A small network was shown many inputs. Here are its activations along a few directions, one row for each input.
Each table varies a few parts of the input and shows all the possible inputs, shuffled.
Descriptions start from the smaller parts, as in this example, which fits no table here: one of 5 places around a ring, together with either a single point or one of 9 places around a ring or (one of 3 separate values, together with one of 6 places along a line).
Shared parts are said once, and a part with two or three values counts as separate values.
In the rows, zero is written as 128.

Other details of the inputs vary at random and push rows far along three fixed directions, the same in every table; ignore that.

Rows:
x1: [138 108  66 167 156  82 166 161 174 185  83  61 122 145]
x2: [237 109 150 115 209 176 186 136 152 187 143  71 110 179]
x3: [124 121  59 124  70 150  37 112 135 126 105 194 177 104]
x4: [ 34 184 161 132 110  69 105 106 133  59  90 106 123 104]
x5: [158 124  69 138  53 103  81 148 148 115 120 210 166  83]
x6: [148 135  53 121  55 115  63 119 165 101 137 201 175  97]
x7: [ 93 158 205  78 133 158 181 122  69  87 150 109  92 152]
x8: [ 20 134 149 139 115  93 101 126  98  54  70  92 136  97]
x9: [ 36 173 164 146 105  76 115 123 126  44  69  98 114 106]
x10: [150 126  61 138  57  97  65 124 155 122 141 211 167  92]
x11: [143  99  84 146 181  91 139 143 163 169  82  43 191 126]
x12: [216  90 157 149 204 160 188 117 157 209 170  71  89 171]
x13: [209  67 138 116 216 194 155 123 127 193 166  54 119 185]
x14: [141  91  92 163 184  76 140 144 153 186  84  58 185 123]
x15: [ 96 145 208  81 163 155 157 145  93  67 159 136  79 140]
x16: [226 124 136 110  70 220 103  82 119 137 192 196 131 146]
x17: [ 16 133 156 143 126  70  94 112  96  87  94 113 141  97]
x18: [146 130  55 131  62 135  62 150 160  92 111 204 149 109]
x19: [ 12 161 155 137 128  51 128 160 137  77 101 137 116  83]
x20: [130 119  66 125  67 157  53 133 129 121  86 191 176  95]
x21: [ 97 123 216 115 156 126 168 133  80  74 169 125  75 136]
x22: [ 85 161 194  69 146 167 153 110  77  98 165 127  74 168]
x23: [ 31 148 150 147 115  43 106 144 126  60 114 112 108 100]
x24: [142  95  78 171 175  65 140 166 198 170 121  66 123 128]
x25: [218  57 158 127 215 168 187 128 106 204 157  67 137 160]
x26: [ 86 114 210  97 162 193 139 115  61  86 143 118  87 147]
x27: [  4 170 138 133 111  63 127 131 123 101  95 120 100 111]
x28: [185  87 147 111 113 230 124 101  89 180 185 220 149 125]
x29: [206 129 114  78  72 214 122  87 101 149 198 201 139 158]
x30: [164 102  73 154 172  74 149 163 188 132 100  51 148 137]
x31: [148 123  64 145 150  81 145 143 175 163  97  30 147 159]
x32: [154 120  75 151 154  65 168 161 160 181  82  56 146 141]
x33: [ 89 113 215  98 148 181 135  95  60  89 170 103 104 143]
x34: [ 99 157 218 102 147 168 135 105  96  85 156 119  67 156]
x35: [ 75 106 224 113 167 175 163 117  62 118 149 132  92 123]
x36: [  8 184 143 143 130  53 110 151 112  32 114 119 104  73]
x37: [ 90 148 202  90 132 162 176 116  68  79 151 104  82 161]
x38: [ 40 173 175 151 112  55 127 132 119  73  69 114 115  92]
x39: [153 111  70 164 152  69 162 154 159 173  84  52 137 150]
x40: [ 76 134 219 110 174 187 150 101  31  88 182 122  90 118]
x41: [130  71  81 183 181  97 138 149 163 183  77  59 146 125]
x42: [216 105 163 137 213 157 206 126 153 218 158  89 113 161]
x43: [140 151  63 130  42 112  96 130 131 148 111 201 175 110]
x44: [198 102 129 104 101 194 118 110 126 156 219 230 116 126]
x45: [154 109  92 187 169  81 153 147 191 177  76  67 123 128]
x46: [139 114  68 129  53 148  61 122 126 117  94 183 194  84]
x47: [ 21 172 141 130 106  52 124 123 108  90  98 112 116 117]
x48: [ 29 158 143 130 112  63 103 139 135  39 111 103 118 104]
x49: [159 111  88 152 179  48 157 166 182 165 110  73 161 123]
x50: [  4 163 138 144 101  69 122 139 121  93  94 109  90 114]
x51: [210  68 144 110 216 178 172 103 123 192 175  53 144 173]
x52: [ 85 169 200  69 148 166 169 128  74 101 152 129  86 163]
x53: [ 29 195 166 125 125  80 110 136 131  66  69 119 119 108]
x54: [143 148  60 115  71 125  69 150 162 106 117 212 169 102]
x55: [212 143 108  96  76 233 128  99  73 151 213 221 118 138]
x56: [162 134  80 166  43 120  75 115 145 122  98 200 154  99]
x57: [147 121  92 175 177  69 145 131 198 191  94  70 131 127]
x58: [159 152  88 151  51 114  82 116 149 140 105 208 177  92]
x59: [227 138 145  98  82 216 125  93 118 145 182 208 153 137]
x60: [234 100 145 127 207 178 180 130 152 179 144  66 101 187]
x61: [145 141  85 156  53 129  87 127 159 142  94 212 148  83]
x62: [219 119 126  83  93 202 127 115 120 127 203 215 155 131]
x63: [ 90 166 205  75 137 156 181 116  72  96 160 117 104 155]
x64: [156 133  60 122  51 121  78 143 158  95 117 199 176  88]
x65: [ 93 179 229 121 162 160 162  98  66  79 173 127  67 123]
x66: [122  82  82 171 190  85 129 134 171 196  95  62 157 124]
x67: [139 117  71 154 159  78 172 167 174 194  82  66 131 136]
x68: [133 127  73 152 165  73 172 162 177 201  89  72 144 139]
x69: [199 103 133  85 110 243 102 105  89 155 176 211 155 140]
x70: [156 145  79 154  50 110  66  98 153 137 117 205 164  97]
x71: [ 83 129 217 105 160 136 175 146  95  93 167 142  71 119]
x72: [215  49 153 140 213 171 182 122 105 196 158  62 125 170]
x73: [172 129  95 155 163  81 152 146 188 156  74  46 157 131]
x74: [141 140  52 116  68 124  52 132 167 106 129 209 157 107]
x75: [ 23 163 140 125 123  73  92 152 138  44 103 113 101 114]
x76: [149 122  58 142 163  94 148 164 174 162  73  46 130 163]
x77: [133 100  68 157  49 132  42 110 121 136 117 190 178  95]
x78: [ 88 161 199  72 143 169 169 134  73  92 143 121  75 159]
x79: [203  91 129 120  94 203 127 129 119 142 198 224 107 128]
x80: [ 71 101 221 121 161 177 143 104  66 118 173 124  81 137]
x81: [140 137  55 144  30 117  73 120 133 138 121 190 154 117]
x82: [224 115 144 128  77 200 109  85 110 155 193 206 121 141]
x83: [143 126  59 139 162  89 134 156 180 169  89  39 130 166]
x84: [ 99 163 218  91 156 164 140  97  96  90 158 131  75 152]
Each input here is: one of 4 separate values, together with either a single point or (one of 4 places along a line, together with one of 5 places around a ring).
Changing only the choice among 4 separate values turns x63 into x62. The same change can be made to x76. Which row results?
> x18
Changing only the choice among 4 separate values turns x43 into x58. The same change can be made to x52. Which row results?
> x53
Change only the place on the ring of 5 in x17. List by row number the other rows that result.
> x14, x25, x72, x77
Change only the choice among 4 separate values in x10. List by row number the other rows that result.
> x17, x47, x70
Start at x68 and move only the place on the ring of 5, one step at a time. The first step leads to x67. Which rows follow, in order?
> x1, x50, x27
Change only the choice among 4 separate values in x61. List by row number the other rows that result.
> x35, x67, x71
Change only the place on the line of 4 in x66. List by row number the other rows that result.
> x3, x17, x51
